Each row below holds a small network's activations on one input, seen along a few directions.
Each table varies a few parts of the input and shows all the possible inputs, shuffled.
Descriptions start from the smaller parts, as in this example, which fits no table here: one of 2 separate values, together with either a single point or one of 9 places along a line or (one of 6 places along a line, together with one of 8 places around a ring).
Shared parts are said once, and a part with two or three values counts as separate values.
(in the rows, 128 means zero)

Other details of the inputs shift rows strongly along two fixed directions, in all tables alike. That doesn't count.

Rows:
R1: [134 128 135 119 145 135 123 111 115 135 147 110 115]
R2: [132 110 139 131  89  98  98  80 138 148 126   8 101]
R3: [165 133  69 144 127 105 124 157 154  90 145 182 106]
R4: [120 130 194 123 145 125 126  98 110 154 132  83 161]
R5: [156 141 112 142 123 125 119 158 130  91 128 147 112]
R6: [106 124 161 134 152 144 132 154 105 144 106 177 158]
R7: [ 68 172  91 131 135 128 193 122  73 146 139  67 181]
R8: [115 125 155 130 124 124 128  94 107 151  98 112 140]
R9: [139 129 118 137 161 127 147 138 130 119 137 213 161]
R10: [ 91 132 198 139 126 128 131  99 115 197 113 105 162]
R11: [145 129 118 144  74 124 116  92 149 150 141  53  90]
R12: [125 117 157 120 158 121 132 100 114 141 129 118 156]
R13: [103 126 176 123 108 123 129 119 131 149 110  81 125]
R14: [143 124 106 123  78 129 121 113 153 109 138  62  73]
R15: [149 120  85 118 155 129 100 201 147  86 149 193 126]
R16: [156 132 113 139  64  91 110  90 153 142 126  39  89]
R17: [ 85 116 150 108 180 165 158 146 105 141 122 229 156]
R18: [142 128 133 138  65 122 120  86 147 175 130  20  85]
R19: [118 118 129 127 148 159 140 141 108 142 117 177 134]
R20: [160 134  93 149  90 110 105 158 160 104 148 123  99]
R21: [109 132 133 126 154 159 135 125 130 165 130 179 150]
R22: [154 115  71 112 144 142 108 169 148 100 152 162 104]
R23: [146 124 110 139  93 141 118 115 132 123 127  84  92]
R24: [138 121 136 131 108 111  96 132 136 122 142  73 112]
R25: [101 130 164 123 140 122 143  94 121 136 110 120 136]
R26: [137 129  92 117 138 135 120 197 158  75 134 199 120]
R27: [114 134 143 125 148 147 142 114 108 160 135 187 151]
R28: [122 136 148 132 144 152 140 103 104 143 118 135 130]
R29: [125 147 153 143 142 124 130 132 124 139 135 163 148]
R30: [111 122 134 113 139 121 138 125 123 116 115 167 135]
R31: [173 119  85 115 142 135 127 150 136  88 165 152 109]
R32: [110 140 154 123 160 132 140 148 121 106 126 189 145]
R33: [109 129 161 111 168 160 165 114 111 128 130 185 158]
R34: [152 130 122 147  74 117 102 128 144 113 120  56  94]
R35: [140 132 118 118 106 116 122 155 141  89 132 141 109]
R36: [119 119 128 121 188 123 128 141 108 117 135 200 153]
R37: [ 87 113 185 116 142 124 113  68 120 194 102  51 154]
R38: [113 125 168 132 165 142 151 101 102 144 103 162 177]
R39: [208 140  59 147  78 101 113 174 181  64 164 118  81]
R40: [ 67 169  94 138 126  98 183 115  84 144 120  39 184]
R41: [134 111 128 117 115 131 115 114 127 151 139  70 100]
R42: [111 121 122 141 159 128 133 140 126 134 129 216 157]
R43: [101 135 160 116 158 151 153 109 110 135 126 164 139]
R44: [161 118  69 108 149 134 117 174 125  85 163 200 105]
R45: [107 139 146 131 186 156 153 128 103 150 139 236 165]
R46: [127 133 132 128 156 142 129 168 105 108 121 222 155]
R47: [122 117 113 137 144 123 134 150 132 141 126 194 142]
R48: [ 93 142 203 138 115 132 118  83 130 203 108  62 159]
R49: [127 116 111 140 135 131 123 138 125 112 113 165 131]
R50: [176 137 111 139  73 121 129  89 157 134 149  40  88]
R51: [104 125 125 106 160 163 141 144 132 125 124 194 138]
R52: [132 114 110 122  95 107 125 130 153 116 115  87  91]
R53: [100 115 167 120 148 145 122  93 103 166 136 105 141]
R54: [150 125  82 129 112 118 115 190 157  58 144 174  98]
R55: [149 125 127 125  95 107 136  98 153 106 121  63 104]
R56: [ 94 133 197 138 141 130 138  63  96 178  89  85 155]
R57: [129 127 115 108 123 140 138 131 128 108 136 156 110]
R58: [118 130 146 122 187 130 124 159 106 114 143 205 160]
R59: [108 133 171 133 125 144 117 118 123 158  99 100 150]
R60: [174 118  34 121  86 105 107 176 192  56 133 119  62]
R61: [115 117 160 121 138 121 112 136 119 151 128 108 138]
R62: [ 89 105 174 118 164 123 127 104 103 177 111 123 160]
R63: [155 134 113 122 126 123 137 163 149  72 141 160 121]
R64: [122 128 169 118 123 114 107 110 112 148 130  80 136]
R65: [155 128  89 123 122 145 127 146 121 103 132 168 106]
R66: [110 115 156 114 146 115 119  98 106 153 122 115 146]
R67: [130 138 184 139 118 133 134  98 114 145 110  79 150]
R68: [158 125  76 128 111 150 116 151 150 106 127 130  94]
R69: [122 125 126 137 116 119 118 108 151 159 115 106 132]
R70: [190 112  43 142  63 100 103 163 170  78 124  77  52]
R71: [119 119 110 129 163 146 127 156 127 120 105 204 152]
R72: [ 96 117 153 126 127 122 133 101 129 135 110 117 134]
R73: [214 128  39 135  86 130 124 162 162  54 153 118  62]
R74: [117 143 178 137 105 115 121  98 121 170 122  91 142]
R75: [105 181  71 143  84  90 163 153 105 109 141   8 149]
Description of these inputs: one of 3 separate values, together with either a single point or (one of 4 separate values, together with one of 6 places along a line).
Question: The inputs of R32 and R43 match in every part but the choice among 3 separate values. If R20 is changed in the same way as R32 into R43, which row does it become?
Answer: R11
Question: The inputs of R44 and R64 match in every part but the choice among 3 separate values. If R57 is changed in the same way as R44 into R64, which row does it become?
Answer: R35
Question: Change only the choice among 3 separate values in R38. List by row number the other rows that result.
Answer: R67, R73
Question: Start at R55 and move only the place on the line of 6, one step at a time. The first step leads to R25. Which rows follow, in order?
Answer: R30, R72, R52, R60

Rows:
R76: [194 141  60 148  79  98 110 191 174  52 147 137  82]
R77: [ 88 120 135 121 182 170 155 136 107 155 115 247 165]
R78: [115 106 155 111 136 132 106 114 129 148 121 103 121]
R79: [131 147 131 128 108 115 141 103 115 126 140  49 125]
R80: [130 139 154 144  88 108 121 114 141 132 108  69 122]
R81: [ 71 129 126 112 201 150 160 157  85 135 127 219 190]
R82: [124 109 157 116 138 129 104 111 125 150 127 104 125]
R83: [132 113 164 118 126 121 105  97 131 147 129  80 118]
R84: [ 88 133 132 121 172 137 150 132  91 146 130 154 174]
R85: [136 119 175 117 136 129 113 104 123 135 134 107 126]
R86: [181 125  43 135 110 131 127 167 162  79 151 186  82]
R87: [109 138 130 125 136 120 144 111 107 140 134  90 147]
R88: [156 127  52 140 104 109 109 207 166  71 132 175  99]
R89: [109 134 152 143 114 116 120 127 129 153 108 108 146]
R90: [169 136  39 125 117 112 135 182 141  50 157 143  96]
R91: [110 134 154 128 184 169 162 125 102 142 128 252 171]
R92: [120 126 135 133 119 145 135  96 127 166 118 116 124]
R93: [138 133 149 134  82 135 134  66 138 157 114  45  98]
R94: [144 114 160 117 112 121 105  98 136 130 127  65 102]
R95: [115 137 157 144 115 112 124 121 131 147 112 110 147]
Question: The inputs of R92 and R91 match in every part but one. If R84 is changed in the same way as R92 into R91, which row does it become?
Answer: R79
Question: What is each input in this table made of?
Answer: one of 4 separate values, together with one of 5 places along a line
Question: Change only the choice among 4 separate values in R87. List by row number the other rows that result.
Answer: R83, R86, R95
